These are the activations of a small neural network, seen along a few directions. Each row is one input.
In each table, some parts of the input vary, and every possible input appears once, in random order.
A made-up example of a description, with smaller parts first: one of 3 separate values, together with either a single point or one of 11 places along a line or (one of 5 places around a ring, together with one of 6 places along a line).
Shared parts are said once, and a part with two or three values counts as separate values.

Other details of the inputs vary at random and push rows far along two fixed directions, the same in every table; ignore that.

A family of inputs:
row 1: [ 20   2   6  18  39  11   5   0   0 -25  37]
row 2: [  2 -39  13   9  46   9   5   0 -33  25  37]
row 3: [  5 -18   7   1  11  14  12   3  -7   1  -1]
row 4: [ 15  16   2   5   6   4  -8   6  24 -35  11]
row 5: [-23 -31  17 -35 -38  11   6   1 -25  48 -49]
row 6: [ -4  12  -6 -15 -56   1  -7   3  28   2 -51]
row 7: [ 18  21   0  14   0   0   3   2  22 -32  10]
row 8: [-14 -25  -2  -3  13   8   1 -10 -28  27  13]
row 9: [-22 -50   7 -15 -12  13   9  14 -29  47 -27]
row 10: [ 14  43 -10   8 -38 -12 -11   5  45 -44 -18]
row 11: [-26 -64  11 -12  22  26  17  -7 -53  73   7]
row 12: [ -2 -60  17 -12  24  35  26 -15 -49  74  -5]
row 13: [-16 -11  -1 -17 -22  -3  -4   7   6   9  -9]
row 14: [ 10  -1   6  21  37  -1  -9   7  -1 -19  46]
row 15: [ 24   9   6  23  35  11   7  -6   0 -17  38]
row 16: [ -6 -53   8  -5  23  25  19 -23 -57  80  -6]
row 17: [ 18  14   3   2   6  -1  -6   4  25 -36  11]
row 18: [-10   0  -4 -23 -54  -3  -3  27  27  -9 -45]
row 19: [ 18  26  -7  18  -1 -14  -2  -8  14 -26  10]
row 20: [ -9  -3 -14  -8 -24  -8  -1  -2 -10   8 -19]
row 21: [  6  17  -2  12   1 -10 -15  20  21 -37  18]
row 22: [ 16   7  -6  29  34 -10   0 -19 -12 -19  37]
row 23: [  8  26 -16  10  -2 -15 -11  -2   6 -29  16]
row 24: [  6   4  -3  15  33  -9  -6 -13  -7 -19  48]
row 25: [ -1  10  -5 -18 -56  -4  -6   1  28   1 -50]
row 26: [ -1  21 -11   9  -2 -12 -12   1  12 -32  20]
row 27: [  4   4  -5  22  32  -8   0 -10 -10 -22  46]
row 28: [-10 -45  25  -3  33  25  18 -15 -59  55  13]
row 29: [  5 -36  13   6  45  20  12   0 -30  25  35]
row 30: [-13  50  -3   0  30 -19   3  10  31 -16 -15]
row 31: [ -3  15  -5  10  -2 -13  -4   9  19 -33  22]
row 32: [ -9  55  -2   7  34 -22   5   9  35 -28  -5]
row 33: [ -4  10  -7 -10 -58  -3   1   5  25  -3 -53]
row 34: [ 12  12  -9  19  33  -8  -7 -14 -13 -15  44]
row 35: [ 19  26   1  11   1   3  -7   1  28 -31  12]
row 36: [  5 -26  -2   7  41   3   8 -22 -44  29  35]
row 37: [ -3  17 -12 -15 -56  -7  -8   4  21   4 -50]
row 38: [ 14  12   2   0   3  -7  -8  13  24 -33  19]
row 39: [ -48   10   -1  -50  -40   -3   14   22   16   55 -104]
row 40: [  7  28  10   8  -2  -7  -6   3   8 -34  14]
row 41: [-22 -10 -14 -29 -67  -2  -9   3   1  31 -73]
row 42: [ -9  16 -15 -17 -56 -12 -20   0  22  -3 -49]
row 43: [  1 -24  -1   0  15   1   1 -21 -29  30   3]
row 44: [ -6 -17   2 -15 -18  10   3  18   1  11 -18]
row 45: [ -2  18  -5   8  -2  -9  -8  10  19 -31  24]
row 46: [ 26  12   1  22  35  -7   0 -21  -4 -10  39]
row 47: [-10  -1  12  -9 -24   0   4   4  -8   2 -21]
Description of these inputs: either one of 3 separate values or (one of 4 places along a line, together with either a single point or one of 10 places around a ring).
Question: Start at row 2 and move only the place on the line of 4, one step at a time. The first step leads to row 14. Which rows follow, in order?
Answer: row 21, row 9

A family of inputs:
row 48: [11 -9  4 30 82  8 18  3 -7 -9 57]
row 49: [-30 -44  14 -33 -33  31  31   9 -36  80 -83]
row 50: [ 15 -43   1  35  99  21  34 -32 -54  49  53]
row 51: [ -7 -78   9 -32 -42  39  20  -3 -45  70 -41]
row 52: [  2  50 -16 -11 -89 -25 -44  33  74 -86 -14]
row 53: [ -3   2   7  27  63  -4  16 -12 -41   2  48]
row 54: [-20 -22 -15 -34 -42   8   4  -3   8  53 -79]
row 55: [ 30 -23  12  41  87   0  -3  -7 -39 -27  99]
row 56: [ -1  61 -14  -5  -6 -24 -28  26  61 -58   5]
row 57: [  9  47 -23  -7 -75 -33 -36  13  53 -82   1]
row 58: [ 31  56 -20   8 -78 -21 -35   5  68 -82  -7]
row 59: [-26 -38   5 -25 -32  25  30  12 -24  68 -75]
row 60: [ -7  32  13  10  25 -11  -1   6   8 -36  21]
row 61: [ 15  48 -11 -14 -88 -20 -32  33  77 -93 -20]
row 62: [-14  -7  20 -13  31   0   6   0 -14  19  12]
row 63: [  1  76   3 -23 -57 -29 -26  30  88 -74 -38]
row 64: [ -4  25 -20  13  -8 -22   2  -2  14 -12 -10]
row 65: [-17 -68  -5 -29 -47  21   7 -17 -56  69 -36]
row 66: [-23 -42  -6 -42 -27  26  12  -6 -26  96 -76]
row 67: [-21 -40   5 -43 -29  20  12  -9 -25  95 -76]
row 68: [-29 -43  -2 -26 -37  22  31  -2 -39  86 -82]
row 69: [ 17  53 -27   3 -77 -26 -41   1  57 -81  -5]
row 70: [-28 -47 -10 -38 -76  11  -9   2 -21  42 -46]
row 71: [ 28 -32   3  42  63  13   1 -36 -55   6  93]
row 72: [ -3  77  -3  -7 -59 -25 -16  40  77 -82 -44]
row 73: [-34 -51  22 -43 -36  35  30   1 -40  91 -90]
row 74: [ -8  -5  15  16  58   0  15 -20 -45  15  39]
row 75: [ 22  -7  -2  34  38  -4 -12 -16 -20 -31  89]
row 76: [ 33  -3   4  14   1   1  -8   3   7 -31  16]
row 77: [-38 -38  -1 -36 -48  13  23  29  -2  59 -82]
row 78: [ 19 -11  26  12  71  15  22 -20 -25  21  40]
row 79: [-22 -30  -8 -29 -34  17  18  13   6  52 -74]
row 80: [ 12 -12   2  10  11   1  -6   3  -9 -33  53]
row 81: [ -5  49 -25   0 -10 -34 -25   8  53 -52   2]
row 82: [ 25 -27   7  13  11  23   5 -10 -14  -5  36]
row 83: [ -1   4  -2  32  60  -9  16  -8 -31  -2  51]
row 84: [ -8  69 -34  -1 -43 -43 -28  21  75 -72 -19]
row 85: [ -6 -22   5  28  77   2  26   2 -33  15  54]
row 86: [-36 -18  -4 -28 -48   6  12  -2 -30  59 -79]
row 87: [  9  55 -25  -9 -84 -45 -48  24  63 -84 -26]
row 88: [ 56 -19   8  57  94   6   6 -34 -46 -19 101]
row 89: [ 18  51   2  -2 -10 -19  -9 -11  38 -32  -9]
row 90: [  2  70 -35   6 -42 -38 -26   9  70 -67 -25]
row 91: [ 46  -7   6  53  50   7  -2 -30 -18 -26  88]
row 92: [ 24   4  -4  43  69  -2  24 -19 -16  -3  50]
row 93: [-10  46 -17  -8 -17 -26 -25  25  63 -55 -11]
row 94: [ 34  -7   1  51  48  -2 -11 -31 -26 -25  92]
row 95: [ 24 -44   3  18  26  26  10 -31 -45  23  44]
row 96: [-17 -48  10 -28 -68  22  -5  20  -3  34 -46]
row 97: [ 17  43  -9  -4 -69 -13 -32  27  71 -88  -4]
row 98: [-29 -14  -6 -44 -49   1  -6  -3  -7  67 -78]
row 99: [  4 -16  15  29  75  15  30   3 -33   9  46]
row 100: [  6   6  14  14  77  -3  -1  -2 -10  -3  61]
row 101: [  8  15  11  21  54  -5   6 -31 -26   0  41]
row 102: [  3  75  -4 -21 -52 -28 -33  36  93 -69 -37]
row 103: [ -9  28 -16 -10   0 -17 -17   6  21  -8  -1]
row 104: [-28  -9 -18 -39 -43   3  -8   0  -3  58 -71]
row 105: [-44 -63  -1 -28   7  21  22  11 -39  81 -40]
row 106: [-33 -65   6 -36   4  29  20  11 -27  82 -49]
row 107: [  8  23   5   8  32 -14  -2 -24  -7  -3  25]
row 108: [  0  21  -1 -10   9   1  -9  21  32 -14  -4]
row 109: [-49 -27  -2 -37 -52   7  15  28 -14  53 -80]
row 110: [ 16 -34  16  37  59  11  -2  -9 -35  -8  92]
row 111: [ 36  -6  11  34  18  10  -5  -8   5 -31  56]
row 112: [ 25 -35   1  30  52   2  -1 -27 -56  13  56]
row 113: [ -2  68  -2   0 -19 -35 -21   3  45 -63   4]
row 114: [ 11   8  30  19  68   8  14  -5 -10 -15  51]
row 115: [-43 -43   3 -51 -31   8   4   1 -32  94 -66]
row 116: [ 7 -8 -2  3 33  9  9 -3 10  8  2]
row 117: [ -9  75   2 -12 -42 -32 -26  23  68 -75 -20]
row 118: [-14  -1 -11  11  18 -15  12   2 -10   9  10]
row 119: [-24 -48   0 -31 -53  18  -6  12 -18  29 -28]
row 120: [ 20 -62  22  20  66  24  14  -4 -58  25  55]
row 121: [ -3  33   0   8   1 -13  -3 -15  -1 -15  -6]
row 122: [  1  55 -29   1 -24 -31 -28   0  56 -48 -18]
row 123: [  9  33  -2  12  -4  -6   7  -5   9 -18 -16]
row 124: [-49 -23   6 -40 -50   9  12  25 -17  49 -80]
row 125: [  1  79 -27  12 -47 -38 -19  11  56 -70 -27]
row 126: [ -5   3  24   3  28  10  14   5 -10  -1   4]
row 127: [-22  -8   6 -30 -50  11  12  -6 -11  47 -81]
row 128: [-10  -2  10  -8  27  -8   4 -14 -21  22  15]
row 129: [ 48  -7   1  42  51   7   5 -32 -25 -33  88]
row 130: [ 31 -12  12  33  44  13  -3  -1  -7 -36  83]
row 131: [ 22  -7   2  40  37  -7 -13 -16 -18 -30  88]
row 132: [ 8 -7  3 -2 37 18  9 -2 -3 27  4]
row 133: [ 37 -32  13  35  52  26   9 -18 -29  -5  76]
row 134: [-23 -30  13 -35 -32  20  19 -15 -29  75 -72]
row 135: [16 -4  3 30 55  6 28 -2 -7  1 32]
row 136: [-27 -46  24 -41 -25  32  26  -3 -33  84 -73]
row 137: [ 26  54   3   8  13 -13 -14   6  53 -47  13]
Question: Describe the family of inputs behind these rows.
Answer: one of 6 places around a ring, together with either a single point or one of 4 places along a line or one of 10 places around a ring
Question: Changing only the place on the ring of 6 turns row 70 into row 97. The same change can be made to row 53. Which row results?
Answer: row 72
Question: Changing only the place on the ring of 6 turns row 79 into row 50. The same change can be made to row 49. Which row results?
Answer: row 123
Question: Changing only the place on the ring of 6 turns row 116 into row 106. The same change can be made to row 51. Which row results?
Answer: row 61
Question: Which other rows does row 60 become when the place on the ring of 10 takes its other values? List them by row number.
Answer: row 56, row 62, row 85, row 93, row 100, row 105, row 109, row 117, row 124
Question: Which other rows does row 118 become when the place on the ring of 10 takes its other values? List them by row number.
Answer: row 53, row 74, row 81, row 83, row 84, row 103, row 113, row 115, row 128
Question: Which other rows does row 69 become when the place on the line of 4 takes its other values? List them by row number.
Answer: row 65, row 71, row 94
Question: Start at row 80 and move only the place on the line of 4, one step at a time. The first step leads to row 119. Which rows follow, in order?
Answer: row 52, row 110
Question: Which other rows does row 112 become when the place on the ring of 6 takes its other values? List them by row number.
Answer: row 55, row 76, row 87, row 88, row 120

A family of inputs:
row 138: [ 41  73 -30  31  26 -15   5  -1  57 -70   0]
row 139: [ -44  -15  -34  -56 -100    0  -22   26   22    4  -43]
row 140: [-26 -14  32  49  31  -8  40 -25 -97  -5  46]
row 141: [  3 -32  21 -11  42   6 -30   4 -59   3  57]
row 142: [  3  16   8 -12 -12 -26 -28  11  15 -44  61]
row 143: [  0   2  38 -25   3   5  21   9  33  14 -33]
row 144: [-16  37  14  12  33   7  -4  25  45 -23  33]
row 145: [ -10   45  -44  -11  -77  -38  -10   13   44   12 -108]
row 146: [ -1 -66  23  13 115  53  62 -23 -48  69  42]
row 147: [-13 -27  20 -63 -77   9 -38  42  13  -1 -64]
row 148: [-42 -65  -7 -30  -7  11  27  49 -19  91 -76]
row 149: [ 38 -18  18   7  36   9 -21 -45 -60  12  34]
row 150: [-18   0  23  -1  62 -26  12 -36 -37  36  37]
row 151: [  0  22  32 -17  50  -4 -13  30  10 -27   8]
row 152: [ 51 103  13   2   9 -20 -26   4  58 -82 -14]
row 153: [ 28  26  -6  38   4   5 -22 -43   5 -19  59]
row 154: [ -6 -59 -23  18  56   9   0   0 -55   9  71]
row 155: [-21  30  15 -19  32 -26  -1  13   5  -6  33]
row 156: [ 48  -2 -13  44  -3  -7 -12  24  47 -56  21]
row 157: [  38   38  -13   15  -30    1  -16    9   88 -102   30]
row 158: [-25  28 -22   4  34 -24   5 -26   4  -5  22]
row 159: [-72 -39   6 -31 -20  13   8 -22 -43 119 -60]
row 160: [ -8  31 -31  34  31 -52  -9   0   8 -10   6]
row 161: [   8   15   -6  -24 -115   26  -20    2   44   15  -68]
row 162: [ 18  21  16  28  57  32  23 -25  -6  34  28]
row 163: [ 21 -15   1  14  88  39  52 -36 -39  50  37]
row 164: [ 13 -34 -31 -26 -82  23   3   1   6  28 -82]
row 165: [ 27  19  15  27 -19  20 -22   5  62 -53  33]
row 166: [-68 -53 -26 -45  -9   9  18  25 -38  80 -69]
row 167: [-51  -9 -33 -32 -44 -23  -3  53   5  48 -78]
row 168: [ 58  26  17   5 -14  -1  -5 -20  23 -35  35]
row 169: [  8 -97  47  -5  79  36  27 -10 -75  64  89]
row 170: [ 20  50  14   0  39 -16 -16 -28 -11 -12  -7]
row 171: [ -3  14  19 -52 -55   6  21  -2  18  53 -90]
row 172: [-40 -82 -31 -27 -50   2  -4 -18 -52  72 -56]
row 173: [ 45  11 -18  10 -10  21   6 -22  18 -26  29]
row 174: [ 20 -54 -10  30  39   5   1  30 -17   3  54]
row 175: [ -3  62 -16  14 -40 -20 -54  22  62 -84  58]
row 176: [  3  35  23  21  24  17   5   7  57 -20   7]
row 177: [ -8 -28   5  32  33   6 -16 -43 -43  29  76]
row 178: [ -3   3 -15   7  54  10  31 -47 -28  39  16]
row 179: [-35  11   8  12  61   9   1   5 -17  26  55]
row 180: [  0 -83  42 -49 -38  45  -6   9 -35  63 -70]
row 181: [ -14    7   26   -6 -100   21   46   13  -33    5  -92]
row 182: [ 32  66  32   2  27 -12 -22  21  63 -80 -11]
row 183: [ 67   2 -23  51  17  -1  -1  -4   5 -23  39]
row 184: [-74 -47  27 -21 -63  17  42  31 -89  48 -53]
row 185: [ -4 -22 -21  12  19  -7  -7 -39 -27  -1  60]
row 186: [ -2 -55  33 -50 -77  23   4   9  15  41 -62]
row 187: [-24 -45 -27 -39 -80   9 -12  43  28  -1 -63]
row 188: [ 20 -29   5  39  78   9  32  15  -4  27  10]
row 189: [ 16  34 -13  22  27  -7   8  18  66 -63 -13]
row 190: [ -6 -30 -42 -24 -84   2 -10 -18  -6  29 -78]
row 191: [ 49  47 -45  46 -30 -41 -32  -8  41 -66  17]
row 192: [-15  -3  27 -10  91  -1  -7   7 -54  18  43]
row 193: [ 44  14 -18  34  -2  -2 -15  12  65 -96  26]
row 194: [ 43  47 -23  38  28 -17  11   9  33 -19  -7]
row 195: [-12  22  35  33  -7  -1  31  38 -15 -75  29]
row 196: [  4  16   6  12 -19  10 -29  24  50 -49  49]
row 197: [ 13  82  11  51 -40 -28  15 -12  -3 -99   9]
row 198: [-35 -66  14 -50 -60  -6  -6 -27 -50  84 -38]
row 199: [  5 -35  59  52  46  35  65   1 -68 -12  36]
row 200: [ -24   16  -41  -26  -54  -13    4   -9   17   26 -103]
row 201: [-64  18 -30 -61 -63  -9  -2  33  33  18 -68]
row 202: [-15  61  -2 -50 -88 -34 -10  -9  51   5 -96]
row 203: [-36   6 -33  -3   4 -30  -1 -11  -1  11 -37]
row 204: [ -1  15   8  33  69  16  15 -49 -31  47  39]
row 205: [ 69  58  12   6 -20  -5 -41  -5  35 -81  13]
row 206: [ -7  46  14  -4  38 -38 -30 -15  -7 -24   4]
row 207: [-14 -17 -11   7  62   6  20  25   3  -4  12]
row 208: [ -17   17   -2  -51 -106  -34  -63    3   17  -21  -75]
row 209: [-12 -64  51  -8 117  26  46  -4 -65  77  64]
row 210: [ 24 -33 -16  21  42  22  15 -59 -49  25  63]
row 211: [-20 -31   5  -5  81  26  37   8 -18  30  43]
row 212: [  3 -48 -24  27  35  -8  -8  19 -43  17  60]
row 213: [ 46  74  -4   8 -48 -42 -36 -27  58 -86  30]
row 214: [ 14  27 -19   0 -21  -4 -20  25  66 -88  49]
row 215: [-30 -79 -29 -13 -54 -11  -8  -3 -52  87 -55]
Question: Changing only one part turns row 162 into row 144. The same change can be made to row 161. Which row results?
Answer: row 196
Question: Changing only one part turns row 208 into row 205. The same change can be made to row 150. Which row results?
Answer: row 171
Question: Describe the family of inputs behind these rows.
Answer: one of 6 places around a ring, together with either a single point or (one of 2 separate values, together with one of 6 places along a line)
Question: Which other rows agree with row 142 in the place on the ring of 6? List them by row number.
Answer: row 139, row 141, row 154, row 155, row 166, row 167, row 175, row 179, row 184, row 192, row 201, row 212
Question: Which other rows does row 146 become when the choice among 2 separate values takes its other values? List them by row number.
Answer: row 157
Question: Which other rows does row 203 become when the place on the line of 6 takes its other values? List them by row number.
Answer: row 150, row 158, row 159, row 160, row 206
Question: Which other rows does row 148 become when the choice among 2 separate values takes its other values? List them by row number.
Answer: row 174
